These are the activations of a small neural network, seen along a few directions. Each row is one input.
Each table varies a few parts of the input and shows all the possible inputs, shuffled.
Descriptions start from the smaller parts, as in this example, which fits no table here: one of 4 places along a line, together with either a single point or one of 9 places around a ring or (one of 2 separate values, together with one of 8 places around a ring).
Shared parts are said once, and a part with two or three values counts as separate values.

Other details of the inputs vary at random and push rows far along three fixed directions, the same in every table; ignore that.

A family of inputs:
x1: [ 85   9  64  -2 -26 -17   1   3 -34  44 -32]
x2: [-63 -33 -32 -56  -7  22 -43 -25  21 -64  73]
x3: [ -11    0 -113   12   -9  -17   77   84   61   -4   -5]
x4: [-86   0   4 -67 -44  25 -26 -71 -34 -62  15]
x5: [-57 -15  -6 -42 -34 -23 -73 -61 -18 -24  46]
x6: [ 56  13   5  87  31 -10  80  89  32  19 -51]
x7: [ 88  28  59  21 -17 -18 -12  26 -21  37 -50]
x8: [-31   3  59 -27  52  67 -58 -24   5 -22  -2]
x9: [ -56  -20 -105  -50  -61   -5   33  -32   30  -17   47]
x10: [  8 -21  62  61  96  44 -27  26  10 -43  31]
x11: [ 37  11  -5  64  25 -33  48  89  23  52 -44]
x12: [ 25 -12   1 -21 -83 -56   7 -47 -31  64 -40]
x13: [ 53   3  97  37  68  31 -54 -13  31  12 -11]
x14: [-72 -27 -30   8  54  15 -21  30  13 -36  82]
x15: [ -54  -16 -117   64   80   27   74   56   43  -45   54]
x16: [ 16   7 -75  22 -39 -50  97  18  17  11 -36]
x17: [-20   9  -3 -74 -96 -46   8 -48 -51  47 -73]
x18: [ 30  32  88   2  70  51 -57 -11 -41   9 -33]
x19: [  47   23   -1  -50 -103  -54    4  -53  -37   34  -28]
x20: [  4   6  48  10  41  46 -59 -36 -19 -12  59]
Description of these inputs: one of 4 separate values, together with either a single point or one of 4 places along a line.
The inputs of x12 and x9 match in every part but the choice among 4 separate values. If x17 is changed in the same way as x12 into x9, which row does it become?
Answer: x8
List by row number the other rows that have the choice among 4 separate values in common with x15.
Answer: x4, x6, x10, x16
Which other rows does x5 become when the place on the line of 4 takes its other values? List them by row number.
Answer: x11, x12, x14

A family of inputs:
x21: [ 31  -8  64  -7 -17 -18 -51 -29 -17  -7   1]
x22: [ 21  -3  -4  17 -28 -38  22  22   7  27 -16]
x23: [-37  -8 -28  -5  -2  -7 -25 -23  13 -42  55]
x24: [ 27   4  53 -16  10   5 -10 -15 -24  21 -33]
x25: [ 16 -14 -20 -26 -60 -37  16 -16  -3  -4  -3]
x26: [-38  16 -12  29  92  55   0  46   9 -23  36]
x27: [ 24  14  54   1  -2  15  -7 -20 -19   7 -42]
x28: [ 15   5  51  -2  -1   6 -25  -5 -22  27 -40]
x29: [-10   4 -42 -40 -42 -18  21   0 -26   8 -25]
x30: [-57   6 -20 -29   5  27  -6 -20  -6 -41  33]
x31: [  2   7 -50 -28 -29 -23  53  20 -16  27 -35]
x32: [ 14  -4  61 -22  -5  12 -40 -39 -28  -9 -33]
x33: [-36   1 -34   4   3   6 -12  10   3 -31  59]
x34: [ -9  14 -35   1  22   0  40  16   2  24 -13]
x35: [ 14 -15 -42  -1 -53 -35  51  15  19  21 -13]
x36: [ 13  12 -14   3  -7 -10  37  -5  -2  22 -48]
x37: [ 30  11 -20  -1   6 -16  65  37  -8  45 -51]
x38: [ 59   4  11  69  64 -11  36  74  19  30 -20]
x39: [ 31  14 -15 -20 -14 -12  19  24  12  21 -40]
x40: [-43 -26 -22 -13 -10  12 -21 -14  16 -29  57]
x41: [ 10  11  52 -16  -4   9 -52 -41 -33  14 -24]
x42: [ 26   1  58   3 -16 -18 -56 -40 -16   8   5]
x43: [ 58 -16  72  49  69  30 -30  19  12   9   4]
x44: [-25   2 -32 -37 -45 -19  25  -3 -14  21 -22]
x45: [-28 -16 -17 -13  -8   7 -33 -35  11 -33  54]
x46: [ 40   6 -13  28 -17 -21  50  28  15  17 -17]
x47: [ 38  10  -4  79  81  15  79  88  33  41 -67]
x48: [ -1  15 -45 -11 -41 -13  62   9  -6   9 -44]
x49: [ 31   3  51  16  -3 -18 -39 -26  -4   7  -1]
x50: [ 27   6  67   1 -25 -11 -47 -31 -16  -7   4]
x51: [-49 -15 -23  -8  -9  -3 -31  -4   4 -28  57]
x52: [-45  -2 -27  30  73  36  22  41  28 -25  12]
x53: [-25   1 -28 -38 -44 -19  34 -10  -8  18 -21]
x54: [ 18   9  54 -16  -3  10 -44  -8   9  13 -27]
x55: [ 55   6  -1  94  69 -16  68  98  44  43 -33]
x56: [ 36   2  76   1 -28  -8 -47 -38 -16  -7   0]
x57: [ 27  23 -16   8  -3  -9  71  32  -4  42 -48]
x58: [-40 -19 -27   3   3   2  -7   5  26 -37  50]
x59: [ 30  12  -7  17 -29 -31  27  20  -2  20 -11]
x60: [-66 -10 -25 -20   1  23 -21 -15   1 -42  17]
x61: [  9 -10 -34 -20 -55 -44  23  -5  -1  -8   0]
x62: [ 38   2  89  34  79  39 -31   6  -8   2 -35]
x63: [ 58  -5  60  71  83  30 -17  23  26  23   3]
x64: [-44  12 -35 -35   5  18 -36 -15  20 -31  33]
x65: [-17  -4  -8  50  82  30 -25  28  18 -14  55]
x66: [-58   5 -32 -30  14  18 -22 -21 -10 -22  35]
x67: [ 13  15 -12  -6  -3 -13  39  -2  -6  37 -36]
x68: [-67  -5 -19 -34   8  19 -15 -12  -4 -22  34]
x69: [-27  -1 -39   7   0   6   1  16   1 -17  47]
x70: [  9  15  67 -25  -8  18 -34 -37 -33  11 -15]
x71: [-29 -25 -28 -21  -3  12 -21 -15   6 -37  59]
x72: [ 17 -14  63  -1 -22  -6 -55 -28 -19  16   2]
x73: [-28  -9 -32   1   1  17  -2   1  17 -39  57]
x74: [ -2  23 -38 -42 -55 -12  17   1   7   4 -19]
x75: [ 37  -5 -16  14 -21 -20  30  -2  11  33 -12]
x76: [-40  -1  -7  36  95  44  15  44  29 -19  20]
x77: [ 19  -3  66 -19  -9  13 -48 -41 -33  -6 -40]
x78: [ 31  -9  59  -7 -17 -12 -55 -27 -27   4   5]
x79: [  1 -20 -32 -18 -63 -26  24  -9  11  13   3]
x80: [ 34 -11  49   4  -2  -5 -40 -11 -22  13   0]
x81: [-53   1 -40  -8  23  22  -3 -13   6 -36  19]
x82: [ 11  16  60 -18 -13  18 -46 -30 -38   5 -21]
x83: [-16   8 -38 -33 -37 -19  34 -26  -8  12 -24]
x84: [ -9 -19 -14  41  83  36  -5  43  33 -37  56]
x85: [ 21 -12  70   1 -24 -15 -49 -32  -5  -3  -1]
x86: [-14  -6 -12  48  76  47   0  39  32 -29  62]
x87: [  1   1 -43 -12 -53 -41  14 -12  -7  17   5]
x88: [-31 -13 -25 -13 -13  19 -17 -16  10 -38  62]
x89: [  6  -5 -38 -13 -55 -38  24 -20   8   4   2]
x90: [ -2  10 -56  -6 -34 -20  51   0  -2  18 -49]
x91: [  2   3 -45 -26 -28 -23  63  10  -7  17 -39]
x92: [-53   6 -36  -7  13  32  -2   0  -1 -44  19]
Describe the family of inputs behind these rows.
Answer: one of 4 separate values, together with either a single point or one of 8 places along a line or one of 9 places along a line
The inputs of x79 and x88 match in every part but the choice among 4 separate values. If x35 is changed in the same way as x79 into x88, which row does it become?
Answer: x73
The inputs of x72 and x69 match in every part but the choice among 4 separate values. If x53 is changed in the same way as x72 into x69, which row does it become?
Answer: x57
Which other rows does x23 become when the place on the line of 9 takes its other values? List them by row number.
Answer: x42, x45, x49, x63, x65, x75, x87, x89
Which other rows does x84 become when the place on the line of 9 takes its other values? List them by row number.
Answer: x21, x25, x38, x43, x61, x71, x78, x80
Which other rows does x37 become when the place on the line of 8 takes its other values? List them by row number.
Answer: x24, x29, x31, x32, x62, x77, x91
Which other rows does x44 become when the choice among 4 separate values takes its other values? List them by row number.
Answer: x26, x31, x66
